These are the activations of a small neural network, seen along a few directions. Each row is one input.
In each table, some parts of the input vary, and every possible input appears once, in random order.
Descriptions start from the smaller parts, as in this example, which fits no table here: values(2) and (point or ring(9) or (line(6) and ring(8))).
Shared parts are said once, and a part with two or three values counts as separate values.
In the rows, 128 means zero.

Other details of the inputs vary at random and push rows far along two fixed directions, the same in every table; ignore that.

Rows:
x1: [127 156 130  96 164 146 116 100  89  81 103 115 103]
x2: [141 138 162  92 166 128 123 120  75 117 112  93 145]
x3: [146 173 108 118 133 131 182 173  98 146  84 102 127]
x4: [120  74 148 137 114 129  83 102 153 133 185 140 141]
x5: [138 112 128 131 133 113 116 112 144 129 152 135 141]
x6: [118 110 192 125 127 113 102 104 106  78 106 146 151]
x7: [133  64 196 118 114 112  89  95 121  64 152 124 148]
x8: [130 154  66 157  94 140 176 179 158 188 124 133 111]
x9: [127 138 147  93 160 148 110 134  63 106 108 120 129]
x10: [136 160 105 124 151 124 152 115 133 133 118 114 119]
x11: [110  93  85 179  76 121 124 131 207 150 181 172 114]
x12: [121  83 104 175  68 125 130 131 204 166 183 150 123]
x13: [133 197  78 112 158 149 158 130 113 142  94 104  95]
x14: [136 154 113 125 133 118 155 130 132 130 112 104 118]
x15: [130  90 189 104 140 120  99 115 101  95 136 103 153]
x16: [123  94  85 171  94 123 112 118 205 173 192 166 126]
x17: [142 146 147  94 166 126 123 106  82 103 107 103 134]
x18: [141 176 134  91 164 128 153 137  72  87  69  95 110]
x19: [120  76 165 113 132 131  57  86 111  64 163 157 137]
x20: [125  57 202 113 128 113  78 109 116  77 156 129 158]
x21: [102  99 113 190  69 120 123 127 207 171 160 185 132]
x22: [111  64 157 140 103 131  91 117 154 127 173 138 136]
x23: [138 186  54 148 109 145 199 190 146 203  98 112  98]
x24: [126 133 160  90 150 148 113 135  74 107 103  93 125]
x25: [121  82 134 139 114 127  83  88 159 118 179 151 130]
x26: [127 111 133 137 117 111 130 110 153 111 143 127 125]
x27: [135 151 136  90 162 145 106 107  79  99 108 106 118]
x28: [129 131  74 167 113 113 152 130 196 170 164 154 131]
x29: [116  82 204 132 116 106  78  90 124  67 131 154 160]
x30: [107 111 177 124 120 132  85 119  95  69 104 170 136]
x31: [125  72 148 142  88 126  95 110 161 108 171 137 130]
x32: [133 145 146 100 150 123 132 127  83  74  95 116 123]
x33: [138 173  60 153 130 120 179 136 180 193 134 117 118]
x34: [122 158 131 142 123 119 152 153 117 138  86 150 144]
x35: [110 120 144 149 102 128 108 120 145 124 122 159 132]
x36: [116 159 123 139 119 136 139 150 119 136  85 153 118]
x37: [135 178  75 143 128 131 207 186 146 230 106  93 127]
x38: [138 114 130 130 133 114 115 103 145 135 156 123 144]
x39: [128  88 137 143 124 108  99  89 172 100 173 153 136]
x40: [126 148 136  99 146 140 119 124  85  71  93 117  98]
x41: [109  76 106 173  80 128 120 152 194 181 187 161 137]
x42: [143 166 149  85 178 136 147 134  56 127  86  85 135]
x43: [121 109 190 124 128 111  99 112 106  73 104 154 151]
x44: [117 101  80 174  97 124 117 111 215 155 187 169 114]
x45: [119 121 108 136 128 135 108 110 146 107 149 155 115]
x46: [145 174 110 111 161 132 169 159  95 172  98  99 133]
x47: [135 176  98 110 155 151 156 161  92 169  97 108 113]
x48: [128  64 192 113 137 114  74  99 107  81 166 143 165]
x49: [144 155  82 154 102 120 188 164 168 199 127 105 128]
x50: [142 146 144  94 165 126 121 120  76  97 106 117 140]
x51: [128 180  61 143 123 149 192 196 142 224 103 109 107]
x52: [117  84 103 170  93 127 118 123 197 191 196 153 134]
x53: [149 173 110 117 136 129 182 168 104 148  83  95 121]
x54: [127 186  87 117 139 146 168 145 108 137  84 104  88]
x55: [137 159 153  86 166 137 149 162  53 116  76  92 140]
x56: [127 150 138  96 146 141 118 114  86  76  97 104 101]
Each input here is: values(2) and line(4) and (point or ring(6)).
Q: The inputs of x49 and x3 match in every part but the line(4) part. If x27 is changed in the same way as x49 into x3, which row does it become?
A: x19
Q: Which other rows does x46 become when the values(2) part takes its other values? List them by row number.
A: x47
Q: Which other rows does x13 become when the values(2) part takes its other values? List them by row number.
A: x33
Q: Start at x34 and move only the line(4) part, one step at a time. The first step leads to x43. Which rows follow, in order?
A: x6, x29

Rows:
x57: [126 116 138 126 129 129 118 128 124 126 136 132 132]
x58: [133 136 105 140 122 126 146 141 145 161 136 126 131]
x59: [126 120 138 123 132 129 111 109 126 103 132 135 124]
x60: [124 143 102 141 122 130 137 130 147 144 128 138 118]
x61: [129 139 106 146 115 127 153 145 151 168 129 124 126]
x62: [127 131 111 139 122 130 140 143 141 161 135 132 128]
x63: [132 111 150 117 133 125 110 117 117 107 137 128 138]
x64: [129 117 140 128 131 122 124 124 126 123 134 127 139]
x65: [129 116 146 126 129 121 121 123 127 121 130 125 138]
x66: [129 115 147 125 125 126 119 122 124 117 130 125 133]
x67: [129 136 106 135 124 128 138 128 142 144 134 128 120]
x68: [138 207 125  86 169 147 167 160  43 110  39  94 110]
x69: [131 137 109 142 120 122 151 144 149 166 127 125 132]
x70: [122 110 153 120 127 131 107 119 115 108 132 129 134]
x71: [124 115 141 124 124 132 116 125 122 122 131 129 133]
x72: [129 131 109 133 125 130 136 134 141 139 135 125 120]
x73: [123 111 156 124 123 125 109 120 115  91 124 140 132]
x74: [127 118 136 121 131 127 113 111 124 107 137 128 125]
x75: [128 116 134 121 131 129 116 120 125 108 137 126 124]
x76: [127 138 107 138 125 130 137 126 145 141 131 134 119]
x77: [122 121 140 124 131 129 105 110 123  97 129 138 124]
x78: [130 131 117 137 126 123 144 137 141 152 133 128 135]
Q: Describe the family of inputs behind these rows.
A: values(2) and (point or line(4) or ring(6))
Q: The inputs of x69 and x65 match in every part but the values(2) part. If x67 is changed in the same way as x69 into x65, which row does it become?
A: x74
Q: Which other rows does x57 become when the values(2) part takes its other values? List them by row number.
A: x62
Q: Which other rows does x71 become when the values(2) part takes its other values? List them by row number.
A: x70

Rows:
x79: [138 107 136 116 112 150 110 148  98 150 146 122 133]
x80: [130 184  73 133 140 141 149 132 147 168 119 121 103]
x81: [132 170  74 131 157 133 157 125 139 181 132 125 117]
x82: [132 145  93 150  93 120 154 139 158 143 119 128 100]
x83: [140 185  66 128 140 148 162 140 138 147 105 109  96]
x84: [109  44 225 111 124 134  60 109 105  71 143 130 139]
x85: [111 115  82 158 105 136 130 141 167 144 148 174 110]
x86: [110 138 164 108 138 143 107 106  78  72  96 119 107]
x87: [114 121 114 162  90 128 150 135 166 168 127 152 133]
x88: [143 132 171  92 169 103 128 123  79  78 107 120 148]
x89: [146 117 102 133 117 145 136 154 128 192 159 115 137]
x90: [153 176 110 127 136 123 176 157 119 138  91 108 134]
x91: [104 114  75 175  83 125 114 126 216 179 176 168 116]
x92: [126  54 181 105 140 108  88 102 118  81 174 111 157]
x93: [111  48 124 173  94 107  80  71 232 130 242 174 138]
x94: [128 197 116 103 148 145 149 135  79 123  64  95 100]
x95: [127  82 171 155 113 100  96 101 162 128 167 153 172]
x96: [128  94  67 171 107 112 130 117 214 170 198 168 122]
x97: [125  78 201 117 120 102  73 110 105  47 134 158 160]
x98: [123 110  89 152  90 151 147 174 143 205 165 140 131]
x99: [138 175 115 103 160 131 157 111 101 129 103  89 108]
x100: [136 196 103 112 145 150 186 193 101 202  63  81 110]
x101: [120  98 210 101 132 126  96 113  75  27  99 143 142]
x102: [135  87 141 159 105  92 112 123 173 128 163 160 156]
x103: [107 139 143 107 150 149 102 116  81  90 101 142 118]
x104: [119 127  77 168  90 130 129 134 193 153 163 155 103]
x105: [145 126 144 121 143 108 148 122 125 105 125 115 148]
x106: [138  87 194 113 129 117  83  76 110  65 135 129 154]
x107: [135 147 110 109 152 136 133 110 119 100 127 110 108]
x108: [117 166  77 148 115 154 158 152 152 149 117 137  89]
x109: [119  32 142 182  76 113  95 118 244 183 221 148 155]
x110: [118 156 110 117 136 143 170 186  99 156  91  97 128]
x111: [131 175  79 128 149 143 144 133 128 164 114 129 116]
x112: [140 149 118 114 155 134 169 157 131 187 118  83 128]
x113: [122 144 146 123 135 123 145 157  91 109  86 141 135]
x114: [145 129 156  93 158 118 126  99  85  63 110  96 115]
x115: [121 140  80 170  88 127 177 156 171 168 123 138 102]
x116: [139 104 195  86 162 116 100  70  79  55 120 109 153]
x117: [135 165 117 116 142 134 133 111 116 127 107 103 107]
x118: [ 97  84 173 119 127 140  62  86 119  52 148 157 121]
x119: [128 162 156 116 143 122 131 140  82 130  78 122 150]
x120: [134 106 171  89 156 127 101 126  79  81 120  90 149]
x121: [141 172 121 128 159 111 175 142 113 177 107 109 151]
x122: [134 130  77 149 123 131 131 129 167 148 148 149 117]
x123: [119 153 132 107 150 142  99 116  90 106 104 140 118]
x124: [124 134  71 160 105 128 132 141 173 161 147 165 106]
x125: [142  85 165  93 146 138  96 114  80 111 167 107 143]
x126: [109  20 150 173  62 104  77 120 220 139 226 162 162]
x127: [152 185  84 122 133 130 180 143 119 146  82  92  96]
x128: [138 197 133  93 149 141 158 142  65 125  47  99 126]
x129: [133 105 209  91 137 118  85 109  74  24  97 133 147]
x130: [115 169 123 147 127 128 169 163 110 179  84 135 140]
Q: The inputs of x128 and x106 match in every part but one. If x91 is changed in the same way as x128 into x106, which row does it become?
A: x80
Q: Describe the family of inputs behind these rows.
A: line(4) and (values(3) or (values(2) and line(5)))
Q: Which other rows does x82 become when the values(2) part takes its other values? List them by row number.
A: x94
